A small network was shown many inputs. Here are its activations along a few directions, one row for each input.
Each table varies a few parts of the input and shows all the possible inputs, shuffled.
Descriptions start from the smaller parts, as in this example, which fits no table here: line(6) and (point or ring(11) or (values(3) and ring(5))).
Shared parts are said once, and a part with two or three values counts as separate values.
(in the rows, 128 means zero)

Other details of the inputs vary at random and push rows far along three fixed directions, the same in every table; ignore that.

Rows:
row 1: [120 124 106 104 109 126 147 110 125 147  91]
row 2: [112 179 133 133 123 126 145 120 135 139 120]
row 3: [113 161 136 139 136 141 120  98 116 145 115]
row 4: [111 151 125 136 127 133 158 150 104 148 107]
row 5: [180 110 125 155  72 147 142 161 125 165 112]
row 6: [106 100 147  98 128 107 124 113 143  94 122]
row 7: [128 138 107 135 138 125 124  99 108 153 101]
row 8: [118 161 112 124 124 117 143 123 118 161 126]
row 9: [124 145 103 116 106 101 134 122 133 153  95]
row 10: [190 127 137 163  77 154 116 111 135 147 114]
row 11: [103 124 155 109 145 120 144 117 127  86 147]
row 12: [164  86 157 139 111 150 128 126 141 117 182]
row 13: [115 155 122 128 118 116 129 116 155 149 103]
row 14: [ 98 104 154 122 144 105 117 149 142 105 120]
row 15: [112 128 115 131 122 123 142 145 123 159  89]
row 16: [113  91 123  97 140  98 135 119 126 105 129]
row 17: [110 129 117 136 131 129 143 143 121 164  99]
row 18: [ 77 117 131 138 134 122 119 158 119  86 147]
row 19: [104 137 151 115 146  99 117 128 136 107 158]
row 20: [110 134 126 118 120 140 143 103 148 142  98]
row 21: [ 95 105 156 127 152 109 118 146 139 110 130]
row 22: [113 113 147 129 156 104 102 104 129 101 133]
row 23: [133 138 106 124 118 119 118 102 106 145  84]
row 24: [183  95 129 142 110 106 128 145 139 123 173]
row 25: [116 126 106 115 128 134 152 107 125 155 108]
row 26: [179 104 151 138  88 109 113 142 158 108 157]
row 27: [104 150 136 120 126 153 147 104 130 146 122]
row 28: [179 138 133 163  86 147 135 128 158 163 142]
row 29: [122 141 108 135 141 132 119 100 101 159 113]
row 30: [103 132 119 136 133 137 139 144 112 169 112]
row 31: [ 82 113 121 121 128 126 130 121 123  78 156]
row 32: [172  77 134 131 112 137 136 133 123 124 181]
row 33: [102 101 147 109 148 114 129 110 143 102 139]
row 34: [180 122 122 143  87 166 159 126 117 164 152]
row 35: [167  86 165 147  94 128 118 165 145 110 143]
row 36: [174 184  74  76 209 250  84 209 175 110  92]
row 37: [113 135 155 128 154 108 116 111 112  86 140]
row 38: [124 153 114 131 138 132 127 104  95 152 114]
row 39: [128 160 115 135 135 129 140 106  92 137 108]
row 40: [179 132 138 174  99 169 117 109 128 162 144]
row 41: [121 145 127 139 127 129 117  96 133 141  92]
row 42: [ 95 125 120 144 139 117 101 114 108  77 148]
row 43: [118 112 120 108 139  74 122 132 134 110 134]
row 44: [105 159 126 132 128 129 125 113 143 160 125]
row 45: [ 92 168  99 144 107 133 130 125 132 132 129]
row 46: [156  90 166 158 116 144 118 162 136 125 172]
row 47: [192 143  64  43 218 210 101 194 157  52 128]
row 48: [131 136 105 131 128 120 123 100 111 148  91]
row 49: [109 116 123 112 151  88 119 131 124 120 156]
row 50: [117 135 131 113 143  84 138 137 115 100 151]
row 51: [ 95 128 164 127 150 113 133 153 122  94 138]
row 52: [167  93 151 146 115 131 134 172 111 124 173]
Each input here is: values(4) and (point or (values(2) and line(6))).
Changing only the values(4) part turns row 49 into row 29. The same change can be made to row 2. Which row results?
Answer: row 37
Changing only the values(4) part turns row 44 into row 46. The same change can be made to row 26. Which row results?
Answer: row 35
List by row number the other rows that have the values(4) part in common with row 31.
Answer: row 1, row 6, row 11, row 12, row 16, row 20, row 25, row 27, row 32, row 33, row 34, row 47
A walk changes only the line(6) part. It starts at row 4 and steps to row 52. List the rest of the walk in order.
Answer: row 30, row 17, row 15, row 5
Change only the line(6) part in row 48. List by row number the other rows that result.
Answer: row 7, row 23, row 29, row 38, row 39
Change only the values(4) part in row 45. List by row number the other rows that result.
Answer: row 18, row 31, row 42

Rows:
row 53: [127 124 134 129 131 126 127 133 139 131 133]
row 54: [129 117 130 128 125 130 124 128 130 123 124]
row 55: [131 126 129 125 121 123 128 133 130 121 125]
row 56: [122 141 123 139 111 149 141 126 126 154 111]
row 57: [127 119 137 130 132 132 129 133 132 128 128]
row 58: [128 130 139 132 133 132 127 127 134 124 134]
row 59: [130 129 133 130 125 130 122 122 133 119 130]
row 60: [131 117 133 129 129 128 125 126 132 126 123]
row 61: [137 125 132 125 128 120 126 129 130 126 124]
row 62: [130 121 130 129 132 130 126 132 120 129 132]
row 63: [131 132 132 131 133 130 124 127 122 125 138]
row 64: [131 130 126 133 128 128 126 122 126 117 133]
row 65: [133 120 122 115 127 126 136 120 133 129 138]
row 66: [130 132 131 133 133 130 128 127 123 122 138]
row 67: [107 149  97  78 187 129 103 141 134 101  97]
row 68: [134 118 127 127 130 126 122 126 122 127 126]
row 69: [135 129 134 129 131 127 121 119 129 123 130]
row 70: [129 120 136 128 133 131 127 132 127 130 129]
row 71: [135 130 130 129 130 126 120 120 124 123 132]
row 72: [124 120 135 129 128 134 128 134 130 126 129]
row 73: [126 126 124 131 129 126 130 135 130 127 137]
row 74: [128 130 129 131 125 130 124 124 128 117 134]
row 75: [124 141 118 142 115 147 143 125 122 154 112]
row 76: [123 121 130 130 127 134 131 137 125 124 132]
row 77: [134 123 124 127 129 120 120 126 128 130 132]
row 78: [123 126 129 128 125 129 127 136 134 127 136]
row 79: [134 119 126 128 130 126 122 126 120 127 127]
row 80: [130 126 126 128 131 124 124 133 126 132 137]
row 81: [127 128 133 126 124 127 132 140 130 123 130]
row 82: [129 121 128 131 133 130 130 133 121 127 132]
row 83: [136 126 125 127 127 119 129 130 124 123 127]
row 84: [134 126 124 128 125 121 130 132 126 120 127]
row 85: [125 125 131 128 126 128 126 135 137 128 134]
row 86: [127 147 115 141 116 139 140 124 126 159 118]
row 87: [124 133 133 132 128 134 129 131 127 120 139]
row 88: [131 145 122 135 107 138 138 122 132 152 104]
row 89: [130 131 138 130 134 131 125 126 129 126 135]
row 90: [ 33 123 157 131 126  48 144  79 109 141 112]
row 91: [133 127 136 125 131 124 130 135 130 129 129]
row 92: [133 124 120 130 129 121 124 127 128 127 132]
row 93: [132 128 129 128 130 123 133 137 124 125 132]
row 94: [133 128 135 131 130 128 123 120 135 121 129]
row 95: [130 119 123 131 127 128 127 128 123 122 127]
row 96: [125 131 137 131 128 134 126 128 132 121 135]
row 97: [130 121 132 128 133 130 126 132 121 130 131]
row 98: [138 125 128 125 128 119 125 129 125 126 126]
row 99: [131 126 127 126 122 123 129 134 128 120 127]
row 100: [134 130 126 132 130 126 124 121 123 120 133]
row 101: [123 126 127 130 126 128 129 137 132 126 138]
row 102: [130 124 120 130 126 123 125 129 130 124 132]
row 103: [131 135 116 126 113 147 149 110 125 157 114]
row 104: [ 99 175  95  94 178 155 114 128 133 131  88]
row 105: [136 122 126 113 126 125 141 123 130 125 133]
row 106: [133 119 124 130 130 126 126 127 121 124 127]
row 107: [126 140 117 140 109 145 138 121 124 152 108]
row 108: [134 126 128 118 129 132 136 113 129 122 139]
row 109: [128 127 135 126 125 127 131 138 133 124 129]
row 110: [127 132 130 134 131 132 130 129 125 120 138]
row 111: [127 118 128 128 123 131 125 129 127 122 126]
row 112: [135 124 133 126 127 121 128 130 135 124 123]
row 113: [128 130 131 130 123 131 123 124 130 117 132]
row 114: [132 138 122 138 115 142 135 116 126 158 105]
row 115: [128 124 123 129 123 125 124 131 132 124 133]
row 116: [127 128 131 127 125 127 134 140 128 123 132]
row 117: [134 124 122 127 128 120 120 126 127 129 132]
row 118: [133 128 131 126 130 123 129 136 123 128 132]
row 119: [128 124 125 127 122 125 123 130 134 124 131]
row 120: [124 132 135 131 126 135 127 130 129 120 137]
row 121: [129 122 127 127 123 124 122 128 137 126 130]
row 122: [134 151 119 140 115 141 132 111 121 153 114]
row 123: [130 126 128 128 132 124 124 133 128 132 136]
row 124: [134 123 128 127 129 121 121 126 134 130 130]
row 125: [129 125 132 128 132 125 125 132 133 133 135]
row 126: [133 128 132 125 130 123 129 136 124 129 131]
row 127: [131 126 138 127 130 125 132 136 135 127 128]
row 128: [129 128 128 129 128 125 135 138 126 123 132]
Changing only one part turns row 95 into row 84. The same change can be made to row 54. Which row results?
Answer: row 88
Changing only one part turns row 122 into row 67. The same change can be made to row 94. Which row results?
Answer: row 112
What is each input in this table made of?
Answer: values(4) and (point or (values(2) and ring(9)))
Change only the values(4) part in row 103. List by row number the other rows that result.
Answer: row 65, row 105, row 108
Change only the values(2) part in row 91. List by row number the other rows that result.
Answer: row 61

Rows:
row 129: [ 95 152  83  68 189 152 117 133 148 108  83]
row 130: [ 97 135 119 132 110 121 164  99 114 172 110]
row 131: [120  81 149 116 125  78 117 127 128  97 145]
row 132: [ 97 155  86  67 201 126  99 126 132 105  73]
row 133: [120  78 140 114 133  77 125 133 112 106 155]
row 134: [101  99 159 131 131 108 135 139 127  97 159]
row 135: [135 102 136 123 144  95 106 114 127  92 143]
row 136: [ 70 158  95  76 196 142 109 156 143 103  84]
row 137: [ 89 145 153 157  98 109 146 108 122 177 100]
row 138: [128 104 138 112 139 107 115 116 121  89 154]
row 139: [103  88 154 126 138  90 130 150 115 102 167]
row 140: [128 172 116 150 105 174 146 121 117 166 111]
row 141: [ 99  86 160 131 129  85 133 146 115  93 162]
row 142: [141 144 114 144  87 143 140 111 140 186  89]
row 143: [120 111 144 135 150 106 112 134 120  90 153]
row 144: [166 126 129 152 115 156 122 145 121 118 158]
row 145: [ 90 147  80  65 189 133 113 140 135 109  78]
row 146: [ 90 164 101  82 192 147 101 154 146 111  77]
row 147: [ 98 132 135 143  90 103 149  92 128 176  97]
row 148: [124  78 150 117 136  68 124 128 105 107 155]
row 149: [124 100 145 126 129  90 110 105 121  94 154]
row 150: [116  78 146 118 125  72 127 129 112  98 150]
row 151: [127  97 139 106 148 111 132 123 120  99 160]
row 152: [211 136 116 136 123 217 129 175 148 119 152]
row 153: [102 101 161 140 133  89 116 124 110  87 170]
row 154: [ 81 142 145 156  91 115 155 112 123 171 104]
row 155: [224 154  98 129 107 180 119 175 173 119 152]
row 156: [ 86 169  97  90 203 145  94 137 142  98  88]
row 157: [110 138 128 145 100  98 152  88  98 171  98]
row 158: [108 141 122 153 103 103 151  81  99 167 104]
row 159: [176 140 127 136 102 128 126 148 161 123 158]
row 160: [110  81 158 120 125  84 131 115 132  93 156]
row 161: [ 96 136 121 134 105 121 164  98 116 164 103]
row 162: [111 111 166 122 145 121 120 134 141  92 159]
row 163: [ 99 102 168 134 132  93 121 125 111  86 172]
row 164: [135 161 121 160 100 152 150 123 113 179 100]
row 165: [ 78 173 104  79 196 155  97 137 142  95  96]
row 166: [171 108 120 131 134 127 111 127 128 105 144]
row 167: [119  88 144 124 137  76 118 110 102  96 172]
row 168: [119  89 146 126 132  78 119 108 104  88 165]
row 169: [ 97 168 123 145  88  93 167 108 118 165 121]
row 170: [ 98 140 143 142  95 119 161  79 122 165 107]
row 171: [173 121 141 149 115 147 118 148 137 124 141]
row 172: [174 120 137 149 117 147 122 151 129 125 143]
row 173: [105  89 155 128 132  89 128 150 116  95 158]
row 174: [ 94 162  93  67 195 144  93 116 149 101  89]
row 175: [191 103 115 127 111 153 122 153 144 121 139]
row 176: [166 125 127 151 120 155 121 146 119 127 165]
row 177: [128 161 109 146 110 180 158 137 129 181 111]
row 178: [ 88 145 138 152  96 120 149 118 125 169 100]
row 179: [108  98 169 145 139  82 110 120 125  91 164]
row 180: [ 77 146 152 158  95 124 159 103 131 173 110]
row 181: [122  87 141 118 124  85 123 129 121 105 141]
row 182: [ 79 171  94  77 203 154 105 143 125 105 107]
row 183: [133 172 121 162 100 169 131 112 135 176 107]
row 184: [ 91 163 143 149 108 136 137 100 125 161 113]
row 185: [134 156 104 145 108 167 148 146 125 184 103]
row 186: [102 156  74  74 208 133 100 125 126 109  90]
row 187: [100 132 115 131 108 110 155 107 110 175 103]
row 188: [ 98 140 138 141  97 119 165  81 114 165 109]
row 189: [195 116 113 135 117 158 111 133 134 114 150]
row 190: [230 134 118 146 120 201 103 173 163 132 138]
row 191: [161 124 150 144 113 166 132 144 144 118 154]
row 192: [ 93 157 100  64 197 150 107 120 156 102  87]
row 193: [ 99 150 133 153 113 116 151 112 100 177 110]
row 194: [137 160 120 153 100 160 146 135 126 180  93]
row 195: [114  87 158 117 132  89 139 112 113  90 163]
row 196: [113 114 149 122 121  63 133 134 130  88 174]
row 197: [179 115 120 132 116 150 127 128 121 128 159]
row 198: [101 151  91  65 193 130  96 136 144 107  70]
row 199: [ 81 152 152 155  99 129 166  99 113 165 116]
row 200: [140 106 147 131 129 143 124 155 148  98 157]
row 201: [ 97 156  90  67 199 125  94 124 139 104  71]
row 202: [108  96 159 143 141  82 122 128 105  87 168]
row 203: [163 113 140 145 108 149 119 159 151 130 143]
row 204: [ 90 142 140 154 105 108 157 117 100 181 110]
row 205: [115 139 119 133 107 112 148 107 108 169  90]
row 206: [177 103 125 132 104 141 124 141 145 127 135]
row 207: [111  93 161 129 137  86 125 147 111  96 154]
row 208: [ 78 144 142 156  96 124 171 110 111 169 114]
row 209: [ 81 143 148 156  93 115 152 110 129 175 105]
row 210: [126 172  72  82 186 192 103 176 157 120  76]
row 211: [157 160 103 148 109 157 127  99 139 175  91]
row 212: [111 136 127 139 100 106 148 100 111 172  91]
row 213: [173 105 132 133 109 149 128 132 155 127 143]
row 214: [119 114 140 117 131  67 134 142 124  94 182]
row 215: [236 120 111 133 117 179 101 152 158 130 133]
row 216: [237 117  98 130 124 179 113 160 136 135 142]
row 217: [185 112 121 128 117 153 122 133 126 109 157]
row 218: [185 118 123 126 118 159 111 130 142 110 148]
row 219: [213 135 106 156 123 192 119 164 134 139 152]
row 220: [127 169 123 166  94 161 138 109 126 173 109]
row 221: [176 122 134 136 127 178 134 160 134 122 166]
row 222: [185 107 133 133 110 134 114 138 144 133 131]
row 223: [195 117 120 136 117 157 103 129 147 118 149]
What is each input in this table made of?
Answer: line(5) and (point or (values(2) and ring(9)))
Changing only the line(5) part turns row 151 into row 188. The same change can be made to row 148. Which row results?
Answer: row 212
Changing only the line(5) part turns row 139 into row 141. The same change can be made to row 216. Which row results?
Answer: row 157
Change only the values(2) part in row 148. List by row number the other rows that result.
Answer: row 204
A walk changes only the ring(9) part. It starts at row 209 and steps to row 180. List the rest of the walk in order.
Answer: row 162, row 184, row 183, row 179, row 190, row 137, row 203
Change only the values(2) part in row 192. List by row number the other rows that result.
Answer: row 162
